Here are a small network's activations along a few directions, averaged over the inputs that share one value of a field.
Values that are neighbours, or in one group, have similar rows; names and order tell nothing.
In the rows, 500 means zero.
Random noise pushes rows far along 12 fixed directions. That doesn't count. These rows show it; they differ only by the noise:
[613 627 322 582 528 618 420 425 600 606 571 502 715 420 441 422 523 478
 438 318 487 306]
[620 484 189 413 510 467 498 286 417 507 391 179 275 654 417 533 563 594
 656 539 550 544]
[353 554 586 551 425 494 440 180 693 527 360 345 484 460 665 431 600 600
 211 612 514 414]
[427 581 678 753 473 546 384 427 593 570 411 619 440 698 393 585 498 761
 394 688 594 581]
[518 517 356 610 583 648 439 516 538 500 638 434 478 423 376 490 780 427
 363 152 412 531]
[523 428 390 404 525 462 468 717 376 578 608 574 648 500 478 514 493 391
 509 542 392 552]
[367 448 662 583 580 468 443 714 675 510 523 558 491 456 674 432 521 569
 706 499 498 502]
[550 498 470 424 663 437 432 555 481 502 508 527 405 426 629 461 453 476
 494 584 546 395]
[521 317 388 456 624 477 469 593 408 624 553 666 688 260 469 640 671 427
 490 484 491 276]
[445 409 379 308 592 496 524 502 342 449 557 296 432 486 407 655 728 402
 302 257 544 602]
[522 489 616 558 492 570 607 688 566 352 648 539 513 624 437 610 297 514
 718 368 647 540]
[527 562 538 696 690 588 326 617 662 417 658 495 342 622 492 456 634 613
 545 474 439 509]
[435 323 456 394 573 395 525 537 557 449 675 385 472 630 453 562 732 398
 541 521 353 563]
[465 676 566 612 463 547 477 425 565 517 337 465 248 452 638 315 357 547
 391 424 602 640]


Field Gigop:
k9: [496 626 473 534 486 641 252 653 313 651 342 497 642 371 594 414 544 661
 442 518 478 565]
k11: [410 519 766 514 366 568 499 799 299 411 465 630 561 533 551 544 299 500
 436 620 489 732]
k15: [258 497 768 475 459 545 575 774 568 373 643 487 575 504 508 508 571 458
 421 324 374 731]
k16: [578 664 571 475 533 525 337 339 501 430 449 421 535 565 647 514 272 668
 259 753 669 291]
k8: [567 523 446 426 703 466 519 382 485 517 529 433 470 425 368 549 732 461
 475 333 541 364]
k1: [462 522 768 615 624 483 560 422 653 445 525 821 425 401 462 549 486 523
 354 593 554 327]
k17: [556 613 419 406 587 403 464 322 542 631 363 477 566 370 569 321 463 539
 485 648 487 301]
k2: [488 608 416 553 525 547 452 528 290 634 280 579 358 469 385 549 527 560
 368 303 621 716]
k3: [491 319 519 578 444 521 503 480 388 605 519 624 792 702 146 959 585 711
 590 615 646 426]
k10: [476 443 411 400 388 487 507 727 417 476 539 452 674 614 537 551 464 534
 689 586 318 609]
k4: [428 532 676 488 482 556 410 630 285 347 477 526 215 354 720 394 494 424
 125 537 465 754]
k14: [473 392 706 771 559 662 477 647 565 333 731 844 618 500 365 778 655 541
 319 510 421 359]
k7: [543 669 453 621 682 510 405 612 686 608 592 648 542 577 359 358 586 566
 696 306 415 475]
k12: [431 445 662 512 328 552 575 580 364 365 455 447 510 641 428 624 371 602
 569 697 515 671]
k6: [417 373 505 428 392 335 484 683 541 609 543 512 786 560 598 414 502 455
 761 642 353 510]
k18: [393 305 686 454 297 624 662 430 577 142 621 266 614 468 613 678 481 510
 632 443 567 395]
k5: [513 427 438 406 367 407 587 394 419 529 463 425 474 537 432 501 594 382
 481 437 481 601]
k13: [466 387 520 453 708 327 380 597 414 505 454 593  84 506 659 424 617 445
 424 801 345 611]
Gigop is arranged as a ring.
A walk along Gigop starts at k14 and steps to its neighbour k2. Put k16, k8, k17, k6, k5, k13 in the order it reaches them.
Answer: k13, k16, k6, k5, k8, k17
What is the length, in steps, of the shortest route from k15 to k9?
Answer: 5
Which values are neighbours of k7? Give them in the order they are listed.
Answer: k1, k10

Field Sav:
h2: [457 500 410 496 265 522 527 455 389 580 436 477 582 401 498 359 582 397
 369 542 266 655]
h10: [482 435 591 604 234 475 727 278 548 517 551 816 594 299 486 428 407 239
 121 669 320 443]
h7: [419 599 440 671 341 633 309 430 613 592 409 346 724 486 586 411 603 650
 396 444 451 463]
h11: [519 479 510 818 152 713 589 420 604 396 497 464 356 520 515 393 397 494
 519 479 400 731]
h9: [517 488 679 457 518 492 698 356 666 284 596 531 528 450 581 577 301 395
 485 494 625 245]
h6: [359 387 544 466 394 504 542 225 592 562 409 496 650 220 678 563 617 461
 203 562 498 267]
h1: [383 705 672 545 616 523 402 412 743 526 422 499 514 418 690 352 474 541
 291 285 642 377]
h3: [559 529 501 352 409 462 570 228 313 508 363 496 505 537 350 648 404 518
 252 686 632 500]
h8: [444 572 594 305 706 306 430 381 560 522 403 336 367 720 576 547 452 611
 412 649 691 479]
h5: [563 442 372 526 335 491 687 247 719 350 612 239 468 668 474 441 505 475
 756 540 358 425]
h4: [706 664 370 496 638 499 351 310 415 565 531 574 449 527 409 382 553 447
 224 679 390 392]
Sav is arranged as 4 separate groups.
List the group mates of h2, in the order listed.
Answer: h3, h4
List the group mates of h11, in the order listed.
Answer: h7
List the group mates of h6, in the order listed.
Answer: h1, h8
